A small network was trained on invented records. Each row is its activation on one of them, seen along a few directions.
Each row is followed by the record's values for the fields Mefus, Bev, Voda, Mizu.
Not every record has every field; a missing one is written absent.
Other fields move the rows too, some of them a lot.
(in the rows, 500 means zero)
Random noise pushes rows far along 13 fixed directions. That doesn't count. These rows show it; they differ only by the noise:
[631 438 457 559 440 619 160 508 440 553 514 404 750 441 378 440 329 449
 436 540 541 580 439 387 628 608 371 367 472]
[561 416 464 461 389 325 619 751 659 660 347 447 654 594 115 464 457 560
 575 448 300 577 608 571 533 658 521 485 392]
[251 456 568 514 610 711 472 383 184 519 513 407 132 529 581 325 609 510
 543 470 479 478 296 568 415 545 304 555 450]
[477 376 548 237 452 684 372 514 492 525 755 374 578 506 571 443 507 486
 435 352 660 478 289 531 575 768 441 491 732]
[625 440 648 577 282 607 492 381 596 450 333 610 584 436 508 360 529 501
 533 523 562 491 414 402 598 461 622 395 375]
[593 661 552 437 548 330 612 454 682 405 577 506 512 357 696 733 600 532
 396 587 469 458 608 545 440 331 732 476 598]
[638 468 536 276 274 385 558 513 577 605 537 595 590 490 485 451 618 497
 422 444 308 508 565 556 413 646 423 447 554]
[650 396 391 364 442 348 266 743 522 558 745 537 467 577 533 575 471 444
 707 666 572 599 502 405 426 444 487 559 766]
[503 415 451 409 390 470 548 536 498 563 455 543 612 728 384 284 495 427
 553 483 489 491 532 486 419 558 402 552 479]
[547 573 547 557 346 421 485 437 560 361 639 482 612 389 613 519 475 508
 467 444 515 529 519 426 502 555 570 447 631]
[379 519 496 449 309 589 548 685 540 495 509 567 632 418 521 360 389 476
 434 367 486 582 436 676 513 522 412 321 586]
[506 517 529 262 644 356 558 382 522 744 573 370 485 697 439 616 697 705
 302 446 255 274 446 536 480 577 470 689 389]
[545 480 456 581 569 471 340 439 432 560 502 374 523 468 418 555 480 447
 556 603 412 532 500 367 549 372 486 521 440]
[416 684 723 696 402 535 683 253 422 307 386 533 308 384 720 426 576 602
 507 350 345 414 450 567 471 646 441 393 457]
[334 674 514 708 242 277 793 603 581 284 519 566 553 399 524 400 440 559
 481 361 406 615 656 584 362 504 592 429 554]

[666 249 519 651 434 543 405 476 475 421 420 529 433 762 234 274 553 629
 608 600 779 569 453 276 485 782 634 659 309]  <Mefus:s1 Bev:f1 Voda:g1 Mizu:l1>
[507 474 600 380 366 550 473 452 582 406 702 542 462 504 671 498 560 680
 390 380 596 425 326 508 534 680 567 519 606]  <Mefus:s3 Bev:f2 Voda:g1 Mizu:l1>
[ 82 448 557 470 713 806 731 439 354 508 413 256 284 354 456 417 579 388
 497 377 526 531 344 704 554 376 548 506 428]  <Mefus:s2 Bev:f1 Voda:g1 Mizu:l1>
[384 646 741 583 458 626 474 362 432 444 474 513 367 405 805 527 403 560
 746 373 417 321 232 466 650 518 351 366 647]  <Mefus:s3 Bev:f2 Voda:g1 Mizu:l1>
[483 662 388 689 447 449 615 580 538 355 296 659 667 544 497 395 319 400
 457 522 358 581 740 626 402 346 395 337 424]  <Mefus:s2 Bev:f1 Voda:g1 Mizu:l1>
[613 633 497 709 528 302 504 463 539 376 549 482 518 590 519 615 420 644
 499 456 448 466 616 431 486 709 480 550 526]  <Mefus:s1 Bev:f1 Voda:g1 Mizu:l2>
[563 547 393 514 425 293 447 526 472 524 544 628 609 700 435 435 486 583
 350 573 412 500 638 455 359 463 428 594 411]  <Mefus:s1 Bev:f1 Voda:g2 Mizu:absent>
[461 544 631 627 595 458 581 371 455 462 390 383 228 412 439 602 618 576
 592 498 266 462 504 517 520 569 539 523 365]  <Mefus:s2 Bev:f2 Voda:g2 Mizu:absent>
[419 465 500 353 566 580 611 425 547 473 472 530 578 789 557 350 506 440
 523 471 651 330 450 507 501 422 520 615 491]  <Mefus:s3 Bev:f1 Voda:g2 Mizu:absent>
[551 620 463 637 636 443 510 361 582 369 404 393 694 477 475 615 402 367
 530 577 457 484 660 405 589 297 612 487 458]  <Mefus:s2 Bev:f1 Voda:g2 Mizu:absent>
[209 753 357 845 629 322 366 648 345 426 662 377 435 417 571 635 263 633
 425 534 371 572 500 516 465 188 443 471 517]  <Mefus:s1 Bev:f2 Voda:g1 Mizu:l1>
[392 480 609 669 511 643 339 479 490 335 641 382 336 338 688 653 398 558
 768 435 624 484 214 375 737 417 617 478 689]  <Mefus:s3 Bev:f2 Voda:g1 Mizu:l1>
[303 478 402 496 744 538 536 511 341 504 602 302 456 751 498 458 386 337
 805 450 612 439 446 405 476 480 393 693 670]  <Mefus:s3 Bev:f1 Voda:g1 Mizu:l1>
[370 528 530 579 448 302 695 290 525 330 565 297 562 480 397 437 541 410
 533 465 496 488 649 312 424 529 691 640 517]  <Mefus:s3 Bev:f2 Voda:g1 Mizu:l1>
[477 539 553 363 442 391 405 653 550 506 749 509 406 435 657 610 509 659
 481 524 545 452 378 517 495 452 573 486 701]  <Mefus:s3 Bev:f1 Voda:g1 Mizu:l1>
[374 476 490 523 690 795 446 583 454 497 345 553 414 516 601 464 402 404
 567 579 655 478 329 657 599 248 479 404 453]  <Mefus:s1 Bev:f1 Voda:g2 Mizu:absent>
[463 472 653 548 421 469 789 403 528 473 298 433 384 492 339 415 618 523
 640 341 290 500 551 574 516 754 519 506 372]  <Mefus:s2 Bev:f1 Voda:g2 Mizu:absent>
[364 516 409 433 513 581 575 534 534 532 496 493 690 588 531 477 370 327
 592 333 379 462 459 582 637 309 380 453 599]  <Mefus:s1 Bev:f1 Voda:g2 Mizu:absent>
[400 589 334 434 805 547 388 404 399 604 629 344 626 556 532 608 451 448
 230 631 593 407 524 447 473 251 518 618 412]  <Mefus:s3 Bev:f1 Voda:g1 Mizu:l1>
[447 455 532 388 721 660 402 478 475 738 384 280 466 324 408 726 478 438
 604 445 230 439 329 593 787 414 399 394 457]  <Mefus:s3 Bev:f2 Voda:g2 Mizu:absent>
[489 641 383 620 546 332 592 584 563 371 431 462 675 632 504 538 275 319
 722 485 406 492 709 490 496 411 425 476 641]  <Mefus:s3 Bev:f1 Voda:g1 Mizu:l1>
[523 664 518 546 526 413 385 564 493 392 625 627 445 619 724 549 434 698
 409 541 589 390 481 564 397 587 446 488 601]  <Mefus:s2 Bev:f2 Voda:g2 Mizu:absent>
[529 486 546 338 741 599 544 406 539 477 396 266 615 553 400 521 476 370
 484 525 582 442 583 567 506 738 460 469 503]  <Mefus:s3 Bev:f2 Voda:g1 Mizu:l1>
[507 339 540 372 545 549 586 341 542 608 492 369 561 703 342 408 615 511
 489 392 566 353 429 386 570 637 558 717 394]  <Mefus:s3 Bev:f1 Voda:g1 Mizu:l2>
[538 466 537 649 666 764 241 366 440 439 402 409 613 373 562 491 388 367
 537 675 806 508 400 335 660 316 582 405 409]  <Mefus:s3 Bev:f1 Voda:g2 Mizu:absent>
[433 747 570 741 261 430 776 522 538 283 243 729 503 391 663 413 358 383
 727 335 156 540 663 676 495 427 316 225 564]  <Mefus:s2 Bev:f1 Voda:g2 Mizu:absent>
[519 440 509 632 446 286 527 703 592 471 487 485 397 545 289 539 493 635
 674 618 503 599 561 431 481 507 700 615 445]  <Mefus:s2 Bev:f1 Voda:g2 Mizu:absent>
[612 493 535 535 325 506 451 610 671 522 509 532 603 304 518 676 419 538
 626 383 272 566 417 524 748 452 529 332 587]  <Mefus:s2 Bev:f1 Voda:g1 Mizu:l1>
[694 401 615 348 292 421 722 429 676 663 352 589 470 363 390 607 697 452
 674 395  88 517 559 473 595 511 583 467 460]  <Mefus:s2 Bev:f1 Voda:g1 Mizu:l1>
[479 356 477 516 401 753 510 434 562 489 348 558 773 739 387 225 372 423
 482 371 605 455 383 469 661 496 460 476 355]  <Mefus:s1 Bev:f1 Voda:g1 Mizu:l1>
[587 570 486 610 466 399 589 448 593 306 414 604 615 601 601 448 430 382
 633 580 640 465 657 413 428 422 602 520 552]  <Mefus:s3 Bev:f1 Voda:g2 Mizu:absent>
[281 517 368 618 405 497 421 711 406 406 694 446 569 334 516 466 308 411
 554 425 551 691 489 513 504 387 453 438 685]  <Mefus:s3 Bev:f1 Voda:g2 Mizu:absent>
[640 531 476 222 549 559 385 562 484 651 496 647 472 354 684 612 587 430
 368 630 414 520 533 674 404 411 337 319 572]  <Mefus:s3 Bev:f2 Voda:g1 Mizu:l1>
[534 560 534 593 496 487 377 530 592 447 608 411 576 291 573 706 430 542
 526 482 523 542 444 454 647 447 631 416 593]  <Mefus:s2 Bev:f2 Voda:g2 Mizu:absent>
[441 412 667 331 341 734 552 409 444 478 560 471 417 283 458 317 638 557
 246 374 567 580 382 605 466 807 546 408 453]  <Mefus:s2 Bev:f1 Voda:g1 Mizu:l1>
[501 551 491 492 491 493 293 574 489 509 599 526 480 589 602 547 390 591
 558 503 414 425 374 509 547 511 352 469 610]  <Mefus:s2 Bev:f2 Voda:g1 Mizu:l1>
[556 597 675 398 620 556 508 332 606 352 638 343 489 304 660 688 606 627
 254 463 639 397 436 553 550 679 738 463 597]  <Mefus:s2 Bev:f1 Voda:g1 Mizu:l1>
[536 528 531 459 263 541 452 425 373 609 452 787 490 565 651 305 556 544
 383 481 411 410 469 524 366 586 195 416 471]  <Mefus:s2 Bev:f2 Voda:g1 Mizu:l2>
[487 436 562 479 488 480 590 432 505 506 449 457 385 341 404 540 651 449
 523 547 372 565 549 492 493 431 623 517 425]  <Mefus:s2 Bev:f1 Voda:g2 Mizu:absent>
[401 519 360 597 493 269 649 616 325 426 505 613 244 731 459 364 584 490
 546 632 492 599 717 524 108 463 436 694 460]  <Mefus:s1 Bev:f1 Voda:g1 Mizu:l1>
[620 679 539 666 774 517 443 460 578 467 455 397 456 433 646 822 434 666
 459 487 473 388 478 554 661 582 519 457 511]  <Mefus:s2 Bev:f1 Voda:g1 Mizu:l2>
[298 498 459 684 524 405 472 317 269 558 660 215 374 158 388 614 594 454
 523 427 318 641 511 295 510 435 479 609 496]  <Mefus:s3 Bev:f2 Voda:g1 Mizu:l2>

Here are new rows. What are their fields?
[397 589 500 511 596 415 409 455 423 725 556 445 518 568 460 587 550 810
 221 456 301 342 381 522 539 462 433 603 290]  <Mefus:s2 Bev:f1 Voda:g2 Mizu:absent>
[476 662 492 451 799 541 462 323 332 524 604 470 306 432 804 628 612 581
 264 567 602 375 487 568 382 550 403 542 552]  <Mefus:s3 Bev:f1 Voda:g1 Mizu:l2>
[603 583 611 258 589 592 673 514 682 643 292 567 534 417 552 637 585 525
 373 448 372 381 529 785 568 533 467 336 468]  <Mefus:s2 Bev:f2 Voda:g1 Mizu:l2>
[531 261 412 334 429 504 484 512 657 649 678 472 635 372 328 533 694 513
 254 606 710 621 473 334 518 208 889 695 406]  <Mefus:s2 Bev:f1 Voda:g1 Mizu:l2>
[469 526 393 625 605 478 563 356 501 328 432 372 691 646 436 417 371 236
 651 523 617 492 664 362 479 415 535 567 505]  <Mefus:s3 Bev:f2 Voda:g2 Mizu:absent>
[524 743 530 487 599 341 542 691 581 358 527 555 426 512 631 650 437 655
 416 524 484 489 639 728 362 684 462 400 632]  <Mefus:s2 Bev:f2 Voda:g2 Mizu:absent>
[453 491 561 577 593 458 430 685 576 386 581 389 442 679 361 534 397 833
 437 474 754 475 393 550 532 852 656 605 496]  <Mefus:s1 Bev:f2 Voda:g2 Mizu:absent>
[448 540 477 568 245 476 442 694 520 653 393 689 599 351 444 471 416 552
 489 452 193 594 447 577 608 241 371 311 394]  <Mefus:s2 Bev:f1 Voda:g2 Mizu:absent>
[531 347 441 474 336 359 704 649 678 626 376 641 541 734 311 381 551 452
 725 497 496 512 512 425 513 255 650 665 421]  <Mefus:s1 Bev:f1 Voda:g1 Mizu:l2>
[281 475 473 724 391 522 459 667 265 585 429 562 236 439 365 332 453 585
 552 507 327 658 386 533 426 347 377 491 311]  <Mefus:s1 Bev:f1 Voda:g1 Mizu:l1>
[396 622 449 545 776 563 428 612 458 502 568 472 422 681 655 602 380 637
 424 484 638 376 394 629 506 517 397 570 573]  <Mefus:s1 Bev:f1 Voda:g1 Mizu:l2>
[425 509 498 437 535 685 650 459 598 625 276 596 653 585 566 446 456 412
 514 386 451 372 430 603 626 324 412 427 451]  <Mefus:s2 Bev:f2 Voda:g1 Mizu:l2>
[454 668 559 608 507 353 699 490 641 152 602 378 530 439 567 577 422 490
 549 408 591 543 685 559 437 721 680 478 698]  <Mefus:s2 Bev:f2 Voda:g2 Mizu:absent>
[537 515 424 359 444 311 537 670 563 451 647 521 578 631 478 506 462 514
 492 525 555 508 635 531 367 632 491 560 671]  <Mefus:s3 Bev:f1 Voda:g1 Mizu:l1>
[418 467 546 429 345 485 684 626 679 514 512 549 650 513 439 492 470 587
 494 270 444 474 418 604 639 569 598 470 553]  <Mefus:s1 Bev:f1 Voda:g2 Mizu:absent>
[678 552 414 596 799 432 413 477 453 636 283 576 349 696 509 634 507 474
 654 734 454 403 605 455 454 353 395 564 381]  <Mefus:s1 Bev:f2 Voda:g1 Mizu:l2>
[732 347 523 332 487 636 441 443 653 660 342 444 798 563 328 483 459 359
 546 490 578 427 495 392 726 596 508 447 452]  <Mefus:s3 Bev:f1 Voda:g1 Mizu:l2>
[662 571 506 692 866 512 444 526 465 343 236 476 249 698 521 614 423 440
 813 738 602 439 586 529 461 541 489 520 470]  <Mefus:s1 Bev:f1 Voda:g1 Mizu:l1>
[463 559 550 432 591 432 630 662 536 623 326 464 304 425 355 634 575 617
 515 488 165 499 533 752 511 553 452 431 413]  <Mefus:s2 Bev:f1 Voda:g1 Mizu:l1>
[443 546 450 681 341 186 537 596 396 402 631 556 326 626 449 433 495 591
 705 502 336 584 637 408 327 570 425 625 564]  <Mefus:s2 Bev:f1 Voda:g2 Mizu:absent>
[447 312 551 354 454 588 610 701 559 697 359 548 390 539 304 430 579 584
 583 435 420 517 356 647 586 556 532 473 412]  <Mefus:s1 Bev:f1 Voda:g1 Mizu:l1>
